These are the activations of a small neural network, seen along a few directions. Each row is one input.
In each table, some parts of the input vary, and every possible input appears once, in random order.
Descriptions start from the smaller parts, as in this example, which fits no table here: ring(5) and (point or line(9) or (values(3) and line(4))).
Shared parts are said once, and a part with two or three values counts as separate values.

Other details of the inputs shift rows strongly along two fixed directions, in all tables alike. That doesn't count.
To show where, the next rows are all for the same input, with only those details redrawn:
[-.39, -.04, -.07, -.02, -.18, .04, -.32, .32, .05, -.04, -.32, .11, -.04]
[-.50, .16, -.11, .39, .02, -.13, -.27, -.10, .30, .20, -.13, -.16, .02]
[.44, .05, .12, -.39, .01, -.33, .22, -.18, -.01, .20, .33, .05, -.15]
[-.32, .00, -.05, -.04, -.23, .09, -.28, .18, .10, -.08, -.22, .07, -.05]
[-.21, .22, -.05, .24, .09, -.19, -.06, -.30, .26, .24, .15, -.22, -.02]
[-.48, .21, -.10, .29, -.03, .00, -.27, -.11, .29, .15, -.08, -.19, .03]
[.25, -.19, .06, -.55, -.36, .02, -.09, .30, -.15, -.12, -.05, .24, -.22]
[-.14, -.06, -.02, -.20, -.16, -.08, -.18, .20, .01, .00, -.17, .15, -.10]

A family of inputs:
row 1: [.44, .00, -.04, -.27, .04, -.39, .22, -.61, .10, .23, .58, -.14, .01]
row 2: [-.23, .05, .16, .08, .00, .15, -.09, .37, .00, -.18, -.21, -.04, .01]
row 3: [-.33, .00, .15, .32, .02, .21, -.12, .25, -.04, -.06, -.29, .15, -.04]
row 4: [.26, -.17, -.08, -.23, .01, -.20, .33, -.36, -.05, .09, .50, -.07, .14]
row 5: [.35, -.01, .16, -.07, .07, .04, .22, .16, .02, -.09, .03, .21, -.10]
row 6: [-.19, -.07, -.07, -.12, .02, .06, -.22, .07, -.09, -.12, -.26, -.14, .00]
row 7: [.00, -.29, -.03, -.41, -.30, .16, .16, .44, -.30, -.34, .08, .28, .01]
row 8: [-.32, .01, -.04, .05, -.17, .09, -.03, .24, -.01, -.15, -.08, .03, -.04]
row 9: [.24, -.05, .17, -.36, -.02, -.01, .21, .30, -.34, -.11, -.02, -.07, -.25]
row 10: [.21, .28, -.18, .35, .03, -.08, .36, -.42, -.11, .14, .34, -.18, .11]
row 11: [-.28, .20, .11, .51, .22, -.01, -.18, -.21, .23, .23, -.15, -.07, .00]
row 12: [.26, .24, .05, -.06, .16, -.37, .21, -.49, .21, .34, .45, -.23, -.10]
row 13: [-.02, -.05, .18, .25, .08, .13, .15, -.05, -.10, -.10, .06, .14, .05]
row 14: [.45, -.06, .10, -.23, .09, .00, .06, .12, .07, .00, .00, .25, -.14]
row 15: [.48, -.12, .17, -.50, .08, -.10, .42, .11, -.45, -.18, .26, -.02, -.15]
row 16: [.32, -.12, .13, -.30, .10, -.14, -.06, .00, -.01, .00, .11, -.07, .04]
row 17: [-.30, .42, -.22, .60, .01, .06, .01, -.18, .07, .18, -.08, -.18, .07]
row 18: [.52, -.35, .02, -.38, -.06, .22, .15, .15, -.07, -.24, .07, .31, .04]
row 19: [-.49, -.18, -.07, .50, .07, .26, -.22, .01, .05, -.01, -.30, .04, .23]
row 20: [.05, -.14, .20, -.45, -.12, .13, -.25, .61, -.13, -.21, -.38, .21, -.11]
row 21: [-.26, -.26, -.01, .07, .00, .15, -.16, .23, -.01, -.18, -.19, -.07, .19]
row 22: [-.08, .08, .04, .34, .26, -.07, -.09, -.42, .18, .20, .04, -.05, .11]
row 23: [-.02, -.08, .07, -.35, -.07, .10, -.14, .36, -.21, -.15, -.36, .01, -.23]
row 24: [.09, -.06, -.08, .18, .13, -.01, -.07, -.14, .24, .02, -.04, .06, .10]
row 25: [-.03, .11, .01, .44, .24, .04, .20, -.21, .22, -.02, .17, -.06, .16]
row 26: [-.35, .07, -.17, .40, .33, -.07, .03, -.34, .09, .12, .08, -.48, .18]
row 27: [.01, .24, -.18, .16, -.07, .00, -.08, -.14, .01, .20, -.12, .00, -.03]
row 28: [-.30, -.28, .15, -.10, -.23, .39, -.17, .76, -.22, -.48, -.41, .18, .07]
row 29: [.92, .10, -.14, -.50, -.04, -.25, .33, -.48, -.25, .19, .48, .11, -.07]
row 30: [-.05, .16, -.34, .37, -.02, .08, .09, -.47, .02, .12, .12, -.20, .24]
Describe the family of inputs behind these rows.
> ring(5) and (values(2) or line(4))
Changing only the ring(5) part turns row 16 into row 28. The same change can be made to row 6. Which row results?
> row 15
Change only the line(4) part in row 14. List by row number the other rows that result.
> row 11, row 20, row 23
Change only the ring(5) part in row 22. List by row number the other rows that result.
> row 3, row 11, row 13, row 19
